A small network was trained on invented records. Each row is its activation on one of them, seen along a few directions.
Records have a field called Sado. Each example row is followed by its value.
Other fields move the rows too, some of them a lot.
In the rows, 500 means zero.
Random noise pushes rows far along 9 fixed directions. That doesn't count. These rows show it; they differ only by the noise:
[322 649 522 525 473 266 490 552 556 438 574 682 388 580 511 611 580 487
 375 398 547 461 518]
[120 452 843 550 330 443 654 757 669 409 351 602 478 502 715 563 601 461
 526 433 420 521 490]
[359 546 484 658 519 410 301 367 484 493 660 581 612 499 830 628 411 420
 289 431 361 542 488]
[371 550 401 415 520 373 529 594 503 464 461 657 402 574 676 475 648 394
 386 341 551 320 375]
[511 586 583 436 685 456 310 267 250 485 697 475 474 436 178 510 586 518
 613 289 485 599 417]
[419 614 555 475 325 450 559 776 603 516 364 519 442 488 595 623 460 564
 358 557 559 452 520]
[375 430 598 590 512 489 544 420 536 421 541 532 600 467 508 428 562 527
 661 526 393 591 436]
[588 680 340 534 354 332 624 746 566 465 584 598 477 493 376 418 465 544
 356 464 561 348 491]
[354 469 480 530 737 379 555 289 449 426 532 677 478 515 382 348 795 552
 762 476 534 487 345]
[305 741 626 432 144 272 481 712 477 675 363 379 459 542 425 647 277 661
 320 670 482 593 481]
[688 556 614 392 568 683 556 675 523 412 425 451 390 353 169 595 620 648
 655 484 680 517 564]

[718 671 210 456 724 399 362 297 459 371 729 609 388 529 209 617 628 562
 492 419 668 486 500] => y8
[478 519 489 320 430 484 329 396 325 471 615 338 514 541 425 546 404 373
 454 306 368 599 370] => y11
[352 435 392 548 493 304 617 332 477 412 614 567 605 582 412 220 615 450
 697 454 351 515 273] => y12
[290 530 567 505 496 441 336 424 407 581 445 470 536 505 742 636 454 473
 388 490 421 563 416] => y11
[500 511 460 398 625 557 338 360 499 412 483 462 424 515 511 732 596 504
 526 474 565 608 460] => y14
[379 561 512 903 468 337 479 535 620 424 766 706 685 423 762 524 411 462
 292 439 350 479 603] => y4
[550 390 580 518 575 679 442 345 604 485 420 424 509 512 547 657 476 573
 616 706 531 671 636] => y16
[359 517 405 618 691 315 536 390 559 517 498 786 400 604 671 473 687 478
 448 521 613 359 539] => y10
[820 365 368 550 553 704 513 264 609 314 701 384 644 479 263 437 430 546
 741 631 427 689 580] => y7
[607 430 527 703 549 717 481 676 675 423 524 598 582 364 891 639 457 433
 305 462 504 401 678] => y20
[458 275 453 686 564 564 563 391 669 364 637 654 615 574 870 389 519 277
 473 419 353 445 576] => y13
[421 592 454 666 519 249 545 545 473 552 643 713 475 536 527 368 531 426
 328 346 506 331 532] => y9
[514 529 388 328 445 366 684 634 671 423 423 653 230 717 390 504 634 439
 466 483 705 349 610] => y15
[440 421 406 431 243 468 612 486 684 462 374 379 552 656 579 503 382 522
 563 764 416 627 464] => y7
[548 380 381 510 633 585 650 413 596 450 365 559 532 491 488 359 671 628
 767 742 573 482 428] => y18
[443 506 840 655 537 546 406 469 307 539 662 391 632 296 269 455 445 514
 600 292 348 648 504] => y16
[541 574 387 485 691 567 330 333 493 550 366 502 469 462 622 737 556 677
 497 738 644 570 486] => y3
[683 636 379 456 561 553 413 683 344 603 491 489 462 356 501 525 473 509
 297 377 612 308 470] => y18
[392 576 446 602 593 423 372 372 398 593 473 512 596 433 623 557 507 614
 482 617 474 540 379] => y8
[335 487 572 501 363 390 685 643 731 369 434 630 414 610 525 528 591 506
 543 556 529 497 554] => y4
[437 376 647 673 315 510 727 737 540 500 564 511 663 436 587 191 400 351
 490 354 303 394 515] => y13
[512 380 616 369 591 530 622 454 426 363 619 532 418 538 190 283 682 356
 743 211 478 468 465] => y6
[492 485 749 718 527 562 460 610 293 563 709 482 699 260 498 294 425 384
 442 143 302 434 466] => y16
[523 336 376 421 286 473 828 605 709 439 390 497 501 666 472 224 497 454
 650 672 475 432 491] => y10
[200 605 464 507 569 195 291 275 288 632 595 620 476 610 699 511 527 395
 312 347 415 458 344] => y4
[376 309 653 560 571 686 361 299 649 464 406 472 506 566 862 801 457 450
 502 679 452 693 689] => y6
[571 466 229 477 590 566 358 251 619 605 326 479 475 645 847 722 413 581
 392 912 614 560 586] => y1
[663 554 533 485 592 635 421 592 290 609 506 398 542 308 382 452 463 534
 473 382 533 427 463] => y19
[501 513 499 446 346 524 556 607 496 610 349 374 546 490 509 465 376 596
 503 687 483 519 461] => y19
[596 663 296 668 807 383 426 379 471 596 509 721 409 445 446 593 643 704
 443 676 755 382 587] => y20
[244 638 702 590 762 258 297 353 206 645 651 707 371 485 480 534 650 395
 357 134 534 404 506] => y15
[702 633 250 416 700 427 394 401 371 608 525 577 343 533 353 528 574 548
 395 486 718 354 521] => y9
[423 615 500 451 343 268 572 495 589 525 515 537 365 692 285 549 431 559
 467 618 562 561 619] => y2
[329 584 476 461 618 370 444 476 457 499 432 609 399 532 575 592 678 498
 469 417 590 448 389] => y14
[416 371 507 468 344 494 576 591 373 624 477 426 630 518 714 182 399 295
 428 335 293 359 326] => y9
[416 508 598 555 627 411 450 465 479 453 645 674 381 543 520 552 606 349
 401 235 536 421 619] => y10
[149 528 699 766 629 244 589 301 635 452 514 749 492 556 430 531 698 682
 725 693 517 652 564] => y7
[ 93 492 833 379 653 405 429 417 471 469 358 648 272 593 569 715 783 463
 595 352 580 560 490] => y18
[652 370 481 407 691 731 410 247 513 443 464 409 477 500 420 609 561 567
 713 650 562 646 563] => y20
[652 495 387 591 776 515 682 530 636 280 604 774 412 453 298 386 831 538
 689 394 694 344 544] => y12
[415 425 571 414 653 556 496 424 399 406 465 477 507 424 412 429 724 476
 727 340 485 535 296] => y3
[388 614 540 639 410 282 502 469 488 580 584 560 531 527 436 482 400 581
 426 594 455 543 555] => y17
[271 537 500 701 403 277 632 614 544 537 520 669 598 504 691 342 502 499
 422 521 397 388 428] => y19
[452 481 517 586 827 607 440 488 395 535 387 617 514 331 695 500 757 522
 552 395 603 369 371] => y12
[274 564 639 742 488 248 681 528 478 610 495 643 567 465 368 267 563 638
 620 598 467 473 469] => y1
[580 403 465 477 682 606 391 242 382 511 546 432 531 489 468 469 541 451
 613 469 476 566 467] => y1
[516 452 329 480 494 435 648 492 518 565 414 551 508 582 512 269 548 510
 565 608 525 379 406] => y2
[438 771 188 439 544 214 424 571 499 585 442 719 322 617 682 637 575 540
 179 522 711 275 434] => y5
[462 454 608 580 562 595 284 270 416 611 517 397 603 470 655 632 359 521
 463 597 401 667 556] => y2
[428 511 270 382 186 341 686 611 702 474 358 480 497 692 611 428 410 533
 468 766 469 482 402] => y5
[506 309 369 303 333 533 716 559 740 192 520 492 469 676 492 383 601 320
 666 416 420 513 406] => y8
[564 401 663 667 557 626 543 460 638 417 580 530 540 448 439 553 488 536
 608 562 492 607 723] => y15
[163 418 567 591 392 276 448 302 578 456 639 617 542 718 824 516 429 294
 379 430 284 581 524] => y17
[703 274 312 462 358 633 732 503 801 261 576 489 546 649 499 355 453 382
 631 605 434 512 604] => y6
[251 564 471 574 409 224 527 336 480 549 487 510 580 575 439 426 497 628
 611 696 402 631 343] => y5
[533 661 559 567 624 549 310 503 335 658 437 447 531 306 504 660 468 683
 421 566 572 529 469] => y14
[434 352 501 298 498 591 414 366 396 592 386 386 468 629 709 465 463 323
 475 446 431 498 420] => y13
[650 361 357 362 520 709 287 376 328 584 522 315 599 491 808 485 338 290
 338 382 369 460 412] => y17
[522 497 439 627 664 507 645 510 719 350 413 674 458 451 444 557 739 683
 689 696 680 504 550] => y3
[490 736 441 521 307 236 665 749 556 502 528 577 431 516 174 448 482 667
 459 558 588 431 494] => y11

Here are new rows. What is Sado for each?
[333 631 662 308 314 320 418 568 318 673 456 403 363 606 382 540 384 439
 342 364 478 509 476] => y10
[371 640 609 572 396 376 474 606 541 633 402 524 432 524 570 670 400 597
 334 631 558 525 616] => y1
[564 551 390 559 528 467 348 345 611 479 577 521 464 590 591 754 400 526
 354 634 554 607 670] => y16
[432 557 538 328 824 563 216 350 199 618 429 522 369 435 613 641 687 444
 435 264 611 417 357] => y4
[608 398 567 392 678 594 398 163 416 374 667 416 448 547 148 518 595 449
 762 375 487 695 538] => y16
[287 489 820 877 417 352 546 469 634 454 708 628 605 468 507 541 397 509
 486 511 340 660 752] => y10
[265 426 704 742 491 485 615 680 475 409 561 599 720 285 701 282 615 417
 564 240 283 429 298] => y3
[585 386 263 297 431 528 491 302 464 520 463 352 530 654 505 387 418 449
 586 648 432 546 380] => y19
[531 597 192 366 539 356 469 509 454 467 514 572 407 589 565 480 606 402
 363 360 585 334 327] => y14
[485 716 495 704 519 394 374 629 464 593 548 569 548 362 612 662 422 607
 242 493 547 455 536] => y12
[576 572 518 549 564 476 409 530 384 573 630 552 459 469 504 496 440 396
 300 291 521 390 592] => y13
[404 541 593 560 400 540 347 589 528 543 475 444 548 473 831 729 346 423
 241 444 428 543 553] => y7
[760 469 454 486 264 701 479 705 489 450 614 255 682 367 492 464 222 411
 373 393 342 522 501] => y11
[534 429 445 355 537 542 723 724 386 640 256 525 437 466 477 146 675 463
 592 417 606 204 311] => y9
[370 573 625 513 407 394 564 591 499 634 342 493 445 504 449 524 468 638
 503 675 551 524 535] => y17
[650 736 299 731 400 365 668 857 689 486 534 678 528 397 473 503 441 693
 300 650 649 313 604] => y11
[558 590 525 240 429 530 527 644 399 524 349 348 379 477 196 537 551 592
 596 484 612 509 393] => y8
[586 405 465 380 515 562 592 449 607 466 412 494 381 622 399 491 559 497
 616 605 604 513 594] => y9
[745 435 546 539 343 672 632 651 593 446 559 363 593 419 309 398 338 523
 565 549 448 546 627] => y1
[454 252 441 630 473 574 620 323 572 515 483 457 728 544 697 231 442 459
 687 694 303 555 427] => y2
